Each row below holds a small network's activations on one input, seen along a few directions.
Each table varies a few parts of the input and shows all the possible inputs, shuffled.
Descriptions start from the smaller parts, as in this example, which fits no table here: ring(8) and (point or line(9) or (values(3) and line(6))).
Shared parts are said once, and a part with two or three values counts as separate values.
In the rows, zero is written as 128.

Other details of the inputs shift rows strongly along two fixed directions, in all tables alike. That doesn't count.

A family of inputs:
row 1: [138 132 128 118 194 134  95 101 124 195 137]
row 2: [189 161 107 174 131 180 152 154 110 162  86]
row 3: [ 85 140 154  69 102 100 112 126 123  87 193]
row 4: [152 110 102 133  45 138 133 110 116  93  84]
row 5: [110 159 151 137 191 139  93 143 143 182 138]
row 6: [ 78 141 137  69 101 100 110 110 114  92 193]
row 7: [209 149 103 150 143 182 135 124 111 164  88]
row 8: [142 113 104 146  56 143 139 127 107  77  89]
row 9: [ 78 103 113  89 121 108 135 131 145 113 178]
row 10: [ 76  98 142  98 128  96 115 130 143  89 163]
row 11: [145 113 108 154  56 133 150 135 107  73  85]
row 12: [174 112  97 135  66 126 182 127 123  85 100]
row 13: [109 162 146 130 197 142  94 156 140 174 136]
row 14: [148 118 114 170  51 119 168 120 115  74  84]
row 15: [146 121 109 162  58 122 168 134 113  66  83]
row 16: [155 102 108 159  48 132 158 119 108  87  95]
row 17: [136 126 137 154  41 142 149 159 140  78  86]
row 18: [ 60 111 153  95 125  95 122 158 156  99 156]
row 19: [154 154 113 122  19 150 138 123  86  71 113]
row 20: [105 162 140 149 198 116 118 132 132 187 131]
row 21: [ 71 102 137  99 111  99 119 134 151 116 171]
row 22: [129 152 134 127 212 113 116 123 129 175 125]
row 23: [ 67 105 125 113 117  77 144 124 140 121 163]
row 24: [ 66  97 125 104 113  88 128 125 133 127 164]
row 25: [136 190 182 110 191 140 104 142 121 159 161]
row 26: [194 149 115 183 134 180 126 116 101 165  81]
row 27: [ 84  99 128  99 121  69 134 104 140 109 149]
row 28: [ 89  93 156  88 119  89 120 123 158  98 150]
row 29: [100  88 134  94 129 105 139 125 145  96 181]
row 30: [195 157 118 171 131 165 124 123 108 162  64]
row 31: [145 135 162 121 203 132 107 126 148 178 137]
row 32: [ 54 104 124  98 110  96 110 119 135 124 157]
row 33: [165 111 104 147  50 119 168 116 121  89  89]
row 34: [104 158 133 135 199 131 103 146 123 184 129]
row 35: [ 71  99 153 102 114  96 130 143 157 111 165]
row 36: [ 76  95 158  99 131  91 126 139 149  83 156]
row 37: [140 138 129 119 198 135  96 103 134 188 142]
row 38: [ 78  91 163 106 122  89 126 126 151  90 158]
row 39: [130 149 129 114 205 136  90 119 132 173 131]
row 40: [131 146 134 121 198 134  89 105 134 182 133]
row 41: [127 144 127 113 202 135  90 116 123 181 127]
row 42: [201 212 131 171 116 166 147 136  85 139  91]
row 43: [105 166 135 142 204 119 119 145 130 179 129]
row 44: [103 157 128 128 194 141  93 139 123 185 131]
row 45: [189 164 121 188 135 180 119 121 111 151  74]
row 46: [203 149 114 169 132 166 130 121 108 168  74]
row 47: [140 137 128 128 210 144 119 117 128 172 158]
row 48: [114 151 130 135 190 141 100 126 134 192 146]
row 49: [ 76  98 112  87 120 108 134 128 136 122 173]
row 50: [139 132 132 132 213 132 128 122 119 179 151]
row 51: [208 155 128 163 138 178 120 130 126 162  83]
row 52: [214 152 136 153 155 180 144 148 134 151  90]
row 53: [155 108 106 154  49 144 147 113 118  83 103]
row 54: [157 110 110 168  52 121 175 119 114  80  94]
row 55: [ 88  97 151  81 129  92 120 136 155  92 149]
row 56: [ 88  84 158 105 122  92 133 123 150  96 166]
row 57: [ 92  83 117  92 128 103 137 109 128 109 175]
row 58: [ 63  96 120  97 108  98 118 117 134 128 166]
row 59: [ 56 105 129 105 113  86 120 127 134 121 155]
row 60: [203 157 115 184 153 163 168 133 110 150  90]
row 61: [148 133 125 113 208 131 122 120 125 185 145]
row 62: [151 115 127 156  49 142 141 131 127  71  95]
row 63: [ 79 136 140  76 105  88 120 117 104 101 185]
row 64: [153 137 137 108 208 143 113 128 143 175 153]
row 65: [ 80 106 118 102 128  87 160 135 141 115 171]
row 66: [198 165 127 159 142 179 115 146 125 146  72]
row 67: [146 110 113 161  48 130 150 121 109  81  86]
row 68: [200 163 132 165 137 176 113 132 127 155  74]
row 69: [ 84 100 144  92 125 105 146 152 158 104 173]
row 70: [153 121 109 138  52 155 161 158 135  85 113]
row 71: [119 140 139 139 199 134  94 105 118 183 134]
row 72: [ 88  86 142 103 117  95 123 114 144 101 173]
row 73: [173 110  93 122  64 149 155 121 127  87 109]
row 74: [153 114 102 134  53 131 145 132 114  81  80]
row 75: [106 160 135 137 190 139  93 128 135 187 136]
row 76: [187 167 117 181 141 183 120 135 109 142  73]
row 77: [100  85 149  96 132 101 149 134 151  90 174]
row 78: [130 133  99 146  42 149 140 150 123  79  88]
Each input here is: line(6) and (point or (values(3) and line(4))).
Q: The inputs of row 77 and row 50 match in every part but the line(6) part. If row 17 is changed in the same way as row 77 into row 50, which row does it become?
A: row 59
Q: The inputs of row 39 and row 41 match in every part but the line(6) part. If row 75 is changed in the same way as row 39 into row 41, which row does it become?
A: row 32
Q: Start at row 56 and move only the line(6) part, one step at a time. The first step leads to row 72. Which rows follow, in order?
A: row 53, row 26, row 16, row 54
Q: Which other rows does row 58 become when the values(3) part takes its other values? List them by row number.
A: row 1, row 26
Q: List by row number the other rows that have the line(6) part in common with row 15.
A: row 12, row 14, row 20, row 22, row 23, row 27, row 33, row 42, row 43, row 54, row 60, row 65
Q: List by row number the other rows that have the line(6) part in common with row 68.
A: row 3, row 5, row 10, row 13, row 21, row 29, row 51, row 62, row 64, row 66, row 70, row 72
Q: Which other rows does row 44 become when the values(3) part takes its other values? List them by row number.
A: row 8, row 41

A family of inputs:
row 79: [140 116 107 137  60 122 154 121 116  88 111]
row 80: [123 126 140 137  39 124 152 148 135  58 104]
row 81: [165 177 145 142 157 164 111 144 128 168 119]
row 82: [164 150 129 156 169 151 127 135 123 174 104]
row 83: [171 143 130 151 174 156 119 129 124 166 102]
row 84: [143 103 110 141  60 126 164 131 126  84 113]
row 85: [172 155 125 152 172 153 118 117 114 164 109]
row 86: [ 59  81 133  70 142  69 112 106 143 110 182]
row 87: [ 24 101 140  70 131  69 110 135 157  96 194]
row 88: [ 53 152 168  73 252  96  85 136 136 184 206]
row 89: [165 157 121 152 168 157 121 116 114 172 110]
row 90: [144 174 147 163 155 167 102 147 115 164 111]
row 91: [175 142 128 155 178 158 127 127 125 163 111]
row 92: [144 100 107 136  63 135 158 124 128  85 112]
row 93: [ 54  86 129  72 140  75 115 105 143 120 182]
row 94: [141 102 108 132  60 134 151 127 128  89 104]
row 95: [138 112 109 135  57 122 150 128 122  91 103]
Q: What is each input in this table made of?
A: values(5) or (values(3) and line(4))

A family of inputs:
row 96: [188 110 102 132  92 150 145 119 130 118  83]
row 97: [197  81  92 167  99 138 172  84 115 128 100]
row 98: [158 152 121 147  78 161 133 146 124 108  98]
row 99: [150 140 120 170  85 140 150 134 116 115  85]
row 100: [ 86 114 133  94  83 100 143 145 135  80 159]
row 101: [153 146 117 151  76 165 122 134 109 109  96]
row 102: [ 80 132 155  85 182  95 103 107 126 143 191]
row 103: [146 144 114 163  82 151 145 149 121 115  88]
row 104: [ 76  99 120 112  80  90 137 128 135  94 142]
row 105: [159 125 101 140 218 140 124 105 120 184 117]
row 106: [167 155 117 146  81 150 145 138 114 108 103]
row 107: [133 155 139 161 184 138 108 122 121 180 109]
row 108: [184 102 135 151 216 146 138 103 141 185 131]
row 109: [155 137 133 164  87 148 144 154 134 107  83]
row 110: [134 166 141 144 183 153 101 139 132 177 120]
row 111: [ 67 123 144  90 179  97  94 118 129 156 182]
row 112: [ 70 123 148 102 182  88  99 106 137 154 172]
row 113: [147 169 150 137 184 155 103 144 135 171 126]
row 114: [ 90 104 144  95  83  99 129 132 148  75 155]
row 115: [176 106 122 146 213 151 136 109 140 190 135]
row 116: [ 90 116 126  90  80 101 136 132 134  80 164]
row 117: [ 80 101 138  95  79 107 117 132 138  76 154]
row 118: [ 89  75 142  63 189  75 110  93 156 144 178]
row 119: [ 74 135 150  76 179 105  98 120 130 141 197]
row 120: [129 161 138 151 182 149 113 149 133 178 115]
row 121: [ 98 111 145  93  87  98 139 138 146  73 160]
row 122: [146 170 153 135 186 147 120 155 130 164 131]
row 123: [186  88  87 157  98 158 170 111 126 127 104]
row 124: [150 174 150 132 185 151 114 149 134 164 134]
row 125: [147 138 113 165  80 146 136 135 116 118  82]
row 126: [ 92 113 129  88  78 101 131 119 121  80 165]
row 127: [ 91 112 128  98  83  93 145 132 126  85 156]
row 128: [ 63 126 149  88 179 107  88 124 137 148 183]
row 129: [135 159 146 151 185 147 113 153 139 175 114]
row 130: [145 139 114 163  81 153 132 141 120 115  83]
row 131: [ 85  47  80  84  92  71 150  87 128  77 157]
row 132: [146 177 147 129 182 161 105 139 119 165 139]
row 133: [149 137 127 162  84 153 134 152 131 108  81]
row 134: [174 106 102 149 206 137 138  89 120 205 138]
row 135: [159 140 122 157  80 151 133 127 107 112  93]
row 136: [ 86  65 113  88 201  56 124  65 128 146 177]
row 137: [ 63 121 154 102 182  93 112 143 153 147 171]
row 138: [ 75 137 149  82 179 100 109 134 144 142 190]
row 139: [173 151 141 142  85 161 138 144 120  94 104]
row 140: [157 149 130 152  88 154 151 162 125 101  94]
row 141: [168 149 140 149  89 150 151 157 125  98  98]
row 142: [ 82 110 125 103  84  94 146 132 127  86 152]
row 143: [ 94 110 134 103  85  90 146 124 125  83 153]
row 144: [ 79 133 162  77 181 105 100 130 141 135 193]
row 145: [182 113  82 132  86 149 144 107 115 130  86]
row 146: [159 142 130 149  81 162 130 154 122 105  94]
row 147: [158 141 122 158  79 153 127 120 105 110  93]
row 148: [163 147 122 155  80 148 137 124 114 111  95]
row 149: [185  99  93 151 110 143 156 115 122 104  81]
row 150: [ 78 111 130  99  85 101 144 146 136  80 154]
row 151: [ 76 101 124  94  76 105 121 129 128  86 158]
row 152: [ 59 121 140 101 179  94 105 130 144 155 171]
row 153: [ 64 130 145  90 182  96 113 133 136 145 183]
row 154: [175 117 127 144 223 133 125 103 129 171 110]
row 155: [144 170 136 140 180 148 104 127 121 180 127]
row 156: [162 141 137 153  82 160 126 141 121  99  92]
row 157: [139 165 137 143 182 152  94 122 112 181 126]
row 158: [ 85  96 145  96  83 101 124 136 141  76 154]
row 159: [163 136 111 122 198 148 113 110 128 197 118]
row 160: [129 163 139 153 181 147 118 151 132 175 117]
row 161: [152 146 115 155  78 156 130 137 121 113  90]
row 162: [158 151 116 147  77 160 132 139 119 110  98]
row 163: [139 164 148 144 186 151 101 142 137 173 119]
row 164: [ 86 105 145 101  90  95 146 145 143  74 151]
row 165: [137 165 142 140 182 160  99 144 122 176 126]
row 166: [ 85  99 142 103  84  96 127 131 149  78 145]
row 167: [153 135 133 165  86 149 136 148 131 106  80]
row 168: [144 140 119 163  82 155 134 148 125 113  82]
row 169: [161 154 121 147  83 154 148 150 113 106 101]
row 170: [ 90  31  87  88  87  81 162  86 140  92 180]
row 171: [169 131 105 125 192 133 115  94 117 203 118]
row 172: [131 161 133 155 180 138 119 137 123 180 117]
row 173: [150 172 143 139 184 140 117 125 119 170 133]
row 174: [157 147 123 160  87 144 154 137 110 107  92]
row 175: [ 80 103 122 104  78  94 127 118 133  91 146]
row 176: [173 127 116 131 197 128 116  84 117 198 114]
row 177: [186  99  73 154 103 131 158  95 103 121  84]
row 178: [ 79  97 126 117  82  87 139 120 134  91 139]
row 179: [ 80  98 142 112  88  91 142 144 150  81 143]
Q: What is each input in this table made of?
A: line(6) and (values(3) or ring(11))
Q: The inputs of row 161 and row 175 match in every part but the line(6) part. If row 145 is changed in the same way as row 161 into row 175, which row does it become?
A: row 171
Q: The inputs of row 156 and row 128 match in every part but the line(6) part. If row 121 is changed in the same way as row 156 into row 128, which row does it become?
A: row 138
Q: The inputs of row 157 and row 147 match in every part but the line(6) part. If row 142 is changed in the same way as row 157 into row 147, which row does it become?
A: row 174
Q: Which other rows does row 145 become when the values(3) part takes its other values? List them by row number.
A: row 131, row 170
Q: Start at row 158 and move only the line(6) part, one step at a time. The first step leads to row 146. Which rows follow, in order?
A: row 165, row 151, row 111, row 135
Q: Start at row 139 and move only the line(6) part, one step at a time. The first step leads to row 144. Which rows follow, in order?
A: row 132, row 119, row 126, row 102

A family of inputs:
row 180: [130 212 175 107 220 160  92 162 123 185 170]
row 181: [185 150  94 147  71 167 130 128 101 113  66]
row 182: [111 127 127 109 122  96 132 102 108 120 152]
row 183: [106  88 120  83 144 109 139 121 150 126 177]
row 184: [168 145  99 186  65 147 167 143 104 101  63]
row 185: [ 78 110 135  71 129  88  96  99 128 118 165]
row 186: [159 132 158 155 199 151 120 137 145 167 121]
row 187: [ 56  98 113  79 145  81 127 108 130 137 205]
row 188: [172 139 119 195  60 161 156 135 108 102  71]
row 189: [172 156 104 194 118 172 152 149 112 161  78]
row 190: [150  73 120 113  18 125 165 117 133  36 127]
row 191: [102  77 122 106  90  90 161 136 151  71 133]
row 192: [108 114 133 102 119 124  94 104 125 122 152]
row 193: [ 89  91  99  86  65 116 122 118 132  96 150]
row 194: [181 148 143 131 199 144 121 118 128 169 125]
row 195: [205 129 102 148  84 160 165 133 119  98  81]
row 196: [111 100 114 142  12  95 170 125 118  46 102]
row 197: [148 157 119 165 167 172 104 146 133 190  91]
row 198: [128 118 138 132 201 136 132 144 155 175 141]
row 199: [148 156 137 145 176 145 115 106 106 172 142]
row 200: [ 81  82 152  91 148  71 132 124 158 102 164]
row 201: [142 138 138 163 121 156 102 131 130 138  94]
row 202: [112 149 132 133 188 130  98 133 132 174 111]
row 203: [173 177 111 159 173 153 131 119  96 176 108]
row 204: [ 59 161 180  97 155 108 110 175 152 117 181]
row 205: [ 52 102 145  89 136  74  96 116 148 116 156]
Q: What is each input in this table made of?
A: values(2) and (point or (values(3) and line(4)))
Q: The inputs of row 193 and row 197 match in every part but the values(2) part. If row 182 is changed in the same way as row 193 into row 197, which row does it become?
A: row 196
Q: Which other rows does row 186 become when the values(3) part takes its other values? List them by row number.
A: row 188, row 201
Q: Start at row 198 and move only the line(4) part, one step at a time. The first step leads to row 191. Which rows follow, in order?
A: row 200, row 186
Q: Which other rows does row 199 become when the values(3) part takes its other values? List them by row number.
A: row 190, row 192
